Each row below holds a small network's activations on one input, seen along a few directions.
Each table varies a few parts of the input and shows all the possible inputs, shuffled.
Descriptions start from the smaller parts, as in this example, which fits no table here: one of 5 places around a ring, together with either a single point or one of 11 places around a ring or (one of 2 separate values, together with one of 6 places along a line).
Shared parts are said once, and a part with two or three values counts as separate values.
In the rows, zero is written as 128.

Other details of the inputs vary at random and push rows far along two fixed directions, the same in every table; ignore that.

A family of inputs:
row 1: [131 124 106 134  87 144 159 186 114 155  97 129]
row 2: [128 115  93 135 115 124 148 154  84 129  69 139]
row 3: [132 141 157  99 166 120  94  76 173  82 162 119]
row 4: [139 147 153  94 169 125  99  90 184  82 168 117]
row 5: [133 149  71 183 194  98 137 110  69 170 202 176]
row 6: [134 105 146  91 137 118  92  60 120  85 159  95]
row 7: [109  95 150 120  78 137 128 137 116 125  51 107]
row 8: [110 122 119 165 146 121 141 134  99 139  56 165]
row 9: [111 120 188 117 143 121  83  59 161 107 166 107]
row 10: [125 117 105 143  88 137 159 176 100 159  91 130]
row 11: [135 124  88 128 114 128 153 166  97 131  74 138]
row 12: [137 154 170 103 139 139 106 112 196 107 191 110]
row 13: [119 102 153 109  75 142 128 145 135 115  59 105]
row 14: [130 151  87 187 166 111 146 129  89 196 225 165]
row 15: [136 128 141  99  74 157 145 184 161 116  76 105]
row 16: [120 128 179 117 142 124  91  76 168 109 173 112]
row 17: [138 123 117  96 105 141 143 168 141  99  56 116]
row 18: [135 159  81 185 166 116 151 145  95 200 230 169]
Each input here is: one of 2 separate values, together with either one of 4 places along a line or one of 5 places along a line.
Changing only the choice among 2 separate values turns row 15 into row 12. The same change can be made to row 7. Which row results? -> row 9
Start at row 17 and move only the place on the line of 4, one step at a time. The first step leads to row 11. Which rows follow, in order? -> row 2, row 6
Which other rows does row 10 become when the choice among 2 separate values takes its other values? List them by row number. -> row 14

A family of inputs:
row 19: [131 127 144 109 134 125 111 106 145  97 122 115]
row 20: [121 126 119 145 135 119 128 126 109 137 120 139]
row 21: [128 134 153 121 134 131 113 104 148 120 166 117]
row 22: [124 114 152 110 119 132 113 100 134 107 126 109]
row 23: [128 117 142 100 122 128 114 107 139 106 127 104]
row 24: [138 142 107 142 141 126 138 139 120 147 166 136]
row 25: [122 129 157 114 124 133 113 118 158 113 134 113]
row 26: [116 128 140 143 128 131 136 135 132 132  91 144]
row 27: [134 124 106 128 127 128 139 138 104 131 127 131]
row 28: [119 131 124 148 139 122 134 132 124 142 124 145]
row 29: [125 132 127 135 131 130 139 145 138 126  92 141]
row 30: [130 125 143 112 121 127 111 107 142 119 170 107]
row 31: [141 136 101 132 128 127 139 141 110 144 170 133]
row 32: [132 121 149 105 112 134 114 119 151 112 136 106]
row 33: [131 133 110 135 138 124 134 134 110 128 121 142]
row 34: [129 136 126 127 119 140 141 158 138 128 102 135]
row 35: [141 134 101 136 127 124 139 139 111 147 168 129]
row 36: [125 131 122 146 141 124 133 134 125 142 123 146]
row 37: [131 125 145 100 112 133 117 120 152 111 137 104]
row 38: [126 114 123 128 115 131 134 139 115 130  92 126]
row 39: [122 126 123 131 126 125 132 136 122 127  87 134]
row 40: [125 130 133 134 118 137 136 153 137 137 100 133]
row 41: [123 118 166 103  98 141 117 120 158 103 104 106]
row 42: [130 119 118 124 116 131 139 143 116 124  93 124]
row 43: [133 141 107 143 153 122 136 129 118 140 159 149]
row 44: [124 135 117 142 141 123 136 135 127 141 123 144]
row 45: [123 118 114 138 124 124 133 130 103 140 125 129]
row 46: [124 134 128 130 118 135 139 154 139 136 100 131]
row 47: [139 133 119 132 166 109 103  79 112 132 217 126]
row 48: [122 127 123 147 134 123 130 122 107 137 119 142]
Changing only one part turns row 29 into row 36. The same change can be made to row 24. Which row results? -> row 40
What is each input in this table made of? -> one of 5 places around a ring, together with one of 6 places along a line
Which other rows does row 48 become when the place on the line of 6 takes its other values? List them by row number. -> row 19, row 20, row 33, row 39, row 47
Which other rows does row 22 become when the place on the ring of 5 takes its other values? List them by row number. -> row 21, row 26, row 41, row 48

A family of inputs:
row 49: [141 140 114 135 157 119 121 104 118 143 218 131]
row 50: [127 111 171  70  67 153 120 148 179  80  56  84]
row 51: [123 118 145 107  77 150 142 177 150 113  34 112]
row 52: [146 126 127  97 121 127 112 101 131 116 210  96]
row 53: [126 135 135 131 140 129 124 123 140 128 140 133]
row 54: [131 114 135 115 148 111  98  70 115 112 182 110]
row 55: [131 144 113 149 154 120 128 125 123 151 178 143]
row 56: [132 123 155  99 113 139 117 118 159 100 126 105]
row 57: [130 130 159 103 123 136 113 119 168 104 127 111]
row 58: [133 115 134 111 140 116 101  72 116 115 186 104]
row 59: [124 114 148 104 138 122 105  89 136  87  99 114]
row 60: [113 135 101 184 147 117 151 152  88 164  82 178]
row 61: [121 143 104 168 146 124 154 155 112 164 119 166]
row 62: [133 126 157  98 112 138 114 121 166 101 127 103]
row 63: [129 154  80 186 166 112 155 151  93 188 173 175]
row 64: [133 130  82 157 110 132 166 181  83 170 112 146]
row 65: [106 118 115 163 118 128 155 168  99 141   6 164]
What is each input in this table made of? -> either one of 5 places along a line or (one of 2 separate values, together with one of 6 places along a line)
Which other rows does row 61 become when the choice among 2 separate values takes its other values? List them by row number. -> row 63
Start at row 52 and move only the place on the line of 6, one step at a time. The first step leads to row 64. Which rows follow, in order? -> row 56, row 49, row 53, row 61

A family of inputs:
row 66: [129 129 135 120 120 132 130 135 144 122 121 124]
row 67: [128 124 132 118 120 132 128 126 128 115 116 121]
row 68: [132 127 127 125 157 115 111  88 121 123 182 123]
row 69: [131 124 133 120 123 132 125 126 127 113 115 124]
row 70: [130 126 128 114 121 130 125 135 138 122 118 117]
row 71: [128 133  89 164 125 125 158 166  91 174 132 155]
row 72: [126 124 139 122 115 134 128 126 130 121 119 122]
row 73: [129 121 130 116 118 130 127 128 131 117 117 119]
row 74: [129 129 134 118 121 131 127 138 145 126 121 117]
row 75: [129 128  86 162 122 123 154 162  84 177 129 146]
row 76: [133 140  89 166 135 127 158 165  93 167 128 160]
row 77: [127 121 137 120 113 132 127 128 133 124 120 120]
row 78: [125 128 141 123 118 135 129 132 138 122 121 125]
row 79: [124 129 133 123 133 124 122 124 137 117 110 130]
row 80: [131 128  79 158 127 121 154 163  82 170 126 145]
row 81: [120 125 143 130 131 131 124 122 139 125 113 130]
row 82: [129 129 132 117 124 133 129 130 136 115 117 125]
row 83: [126 125 137 120 116 133 125 136 140 129 122 117]
row 84: [123 129 139 128 136 129 126 124 144 122 112 131]
row 85: [123 124 134 124 130 123 121 120 129 116 109 126]
row 86: [144 136 123 129 156 116 107  79 113 132 238 121]
row 87: [121 121 142 128 128 128 123 117 131 124 111 127]
row 88: [120 128 142 130 127 128 121 124 139 123 114 129]
row 89: [123 132 138 128 132 126 123 126 144 121 113 130]
row 90: [121 124 141 129 124 125 120 119 132 123 112 127]
row 91: [128 129 142 125 121 136 126 131 137 120 120 127]
row 92: [128 132 137 121 123 134 130 133 142 119 120 126]
row 93: [147 141 116 124 165 115 108  84 119 126 236 124]
row 94: [131 126 129 115 121 131 128 132 138 118 118 123]
row 95: [125 126 134 123 137 127 124 121 137 118 109 130]
What is each input in this table made of? -> one of 5 places around a ring, together with either one of 2 separate values or one of 4 places along a line
Changing only the place on the ring of 5 turns row 85 into row 89. The same change can be made to row 68. Which row results? -> row 84
Start at row 93 and move only the place on the ring of 5, one step at a time. The first step leads to row 69. Which rows follow, in order? -> row 86, row 91, row 76
Which other rows does row 87 become when the choice among 2 separate values takes its other values? List them by row number. -> row 90
Which other rows does row 88 become when the choice among 2 separate values takes its other values? List them by row number. -> row 81
